132,131,105,141
129,117,128,125
127,101,143,102
-> 131

117,126,102,129,129,128
116,130,116,125,127,127
110,133,133,129,128,127
-> 129

125,108,123,147,136
103,121,128,126,118
135,149,135,133,142
-> 123

124,115,121,117,137,128,124
126,107,133,122,136,131,120
133,108,136,126,128,134,118
-> 137

136,126,127,142,125,135
137,131,120,128,101,142
128,134,133,125,137,129
-> 142

134,128,101,120,128
123,140,110,137,112
127,128,122,153,141
-> 101

135,145,135,127,133,105,117
108,119,150,123,111,130,132
132,106,130,131,130,142,131
-> 133

125,150,122,131,113,111
136,138,113,128,114,139
121,127,141,117,129,123
-> 131

107,112,136,112,122,120
158,132,122,112,108,127
131,141,117,112,151,143
-> 112

116,129,138,122,129
151,129,138,122,123
124,129,127,111,131
-> 138
---
[[122, 115, 140, 99, 102], [131, 137, 119, 141, 122], [131, 136, 121, 140, 125]]
119, 141
[126, 145, 130, 150, 111, 116, 123]
150, 150
[[129, 147, 127, 125, 154], [124, 130, 135, 145, 125], [110, 136, 126, 138, 127]]
135, 154
[110, 99, 155, 116, 139, 106, 135]
116, 155
[117, 143, 150, 147, 131, 113, 103]
147, 150
[145, 123, 127, 121, 156, 144, 121]
121, 156
[128, 130, 157, 110, 125, 135, 120]
110, 157
[136, 146, 140, 131, 124, 153, 137]
131, 153
[119, 152, 123, 105, 115]
123, 152
[101, 110, 128, 140, 150, 135, 142]
140, 150
---
[150 137 145 120 129 128 102] => 120, 150
[114 151 136 156 145] => 136, 156
[153 123 118 134 134  99 104] => 134, 153
[117 115 103 120 101 139 142] => 120, 142
[135 102 107 121 150] => 107, 150
[116  99 107 116 125 141 135] => 116, 141
[121 138 111 106 131 132 104] => 106, 138
---
127,128,132,125,129,124,129
141,126,112,141,122,137,128
116,129,153,111,134,109,140
result: 134

137,134,126,144,116,128,136
130,152,126,146,112,133,143
135,131,126,139,119,128,136
result: 119

139,111,122,115,143,113,114
142,110,127,130,138,128,103
140,113,130,138,133,135,101
result: 133

141,114,111,131,116,124
144,140,114,139,138,140
151,124,125,130,123,136
result: 130

130,145,137,102,109,113,120
129,134,134,139,132,124,129
139,145,143,134,115,130,133
result: 115

121,142,133,136,137,133
105,133,148,113,123,121
124,136,131,132,133,131
result: 132
---
[144 148 100 114 140]: 148, 100

[152 113 127 134 117 118 121]: 152, 113

[[144 115 124 131 134]
 [ 99 137 153 125 122]
 [139 152 124 121 128]]: 153, 99

[147 158 119 138]: 158, 119

[150 130 134 107]: 150, 107

[113 115 106 146 121 149 125]: 149, 106

[[116 121 137 126 144 150]
 [134 129 136 122 114 133]
 [113 141 136 122 110 129]]: 150, 110
---
[[125 126 127 128]
 [120 126 116 142]
 [105 122 142 123]] >> 116

[[131 118 129 126 106 125 122]
 [129 141 132 129 126 133 131]] >> 132

[[135 100 111 118]
 [129 108 156 140]] >> 156

[[107 131 105 127 112  98]
 [119 108 136 118 132 123]
 [120 102 142 121 127 139]] >> 136

[[127 126 128 117 108 133 139]
 [146 143 129 125 149 144 123]
 [139 127 126 136 151 122 114]] >> 129

[[109 128 150 140 113 106 131]
 [142 140 127 116 114 119 133]] >> 127

[[142 135 148 148 145 146 143]
 [155 135 148 149 152 145 146]] >> 148

[[120 116 140 125 138 139]
 [145 126 103 139 129 130]
 [131 132 129 102 137 125]] >> 103
---
[129 106 136 147 119 123 114] ==> 129, 114

[133 134 114 124 136 152] ==> 133, 152

[[125 109 151 151 108 139 133]
 [136 104 155 124 136 137 153]
 [133 155 122 103 120 114 103]] ==> 125, 103

[157 121 116 132] ==> 157, 132

[137 115 136 154 145 128 121] ==> 137, 121

[135 130 133 109  98 122] ==> 135, 122

[128 113 106 123] ==> 128, 123

[[131 111 120 144]
 [130 105 140 129]] ==> 131, 129

[[138 125 133 126 109 120 125]
 [117 136 137 124 118 113 118]
 [132 127 111 124 134 151 132]] ==> 138, 132

[100 118 151 158 124] ==> 100, 124
---
112  140  154  150  116  128  130
144  139  144  120  125  122  142
117  143  134  139  139  120  113
-> 139

118  140  138  153  154  108  145
147  143  122  104  124  101  130
139  117  143  136  110  111  131
-> 110

123  130  132  131  130
117  130  156  141  134
132  136  115  145  128
-> 115

128  129  128  134
129  102  116  130
115  115  135  120
-> 115

152  123  147  143  102
111  145  110  114  131
111  144  143  146  131
-> 143

105  134  138  128  131  130  123
123  128  132  129  141  130  132
133  118  124  110  139  129  125
-> 139
---
Input: [112 144  98 151 124]
Output: 124
Input: [139 119 116 127 130  99]
Output: 99
Input: [144 117 111 137 145 150]
Output: 150
Input: [135 150 135 133 130 133]
Output: 133
Input: [109 121 129 150 144 128]
Output: 128
Input: [142 135 106 125]
Output: 125
Input: [141 134 148 154]
Output: 154
Input: [130 106 123 129 140]
Output: 140
Input: [120 132 118 156 131]
Output: 131
---
[[138 112 136 124 124]
 [131 120 131 106 134]] gives 136

[[127  99 127 127]
 [138 151 132 137]
 [127 128 128 128]] gives 151

[[135 143 109 136 139]
 [133 123 131 132 147]
 [127 118 148 129 152]] gives 131

[[119  99 109 103 120 149]
 [132 128 148 133 136 136]] gives 103

[[125 132 118 123 137 116]
 [123 150 121 117 143 119]] gives 123

[[131 139 126 136 103]
 [118 130 126 133 141]
 [136 143 116 121 124]] gives 126

[[114 110 151 139 109 141 109]
 [139 131 128 134 103 150 132]
 [110 140 142 123 115 148 129]] gives 103

[[112 132 144 157 107 129]
 [117 130 147 157 106 126]
 [104 135 137 154 110 134]] gives 157

[[121 137 124 142 146]
 [152 119 155 145 122]] gives 124
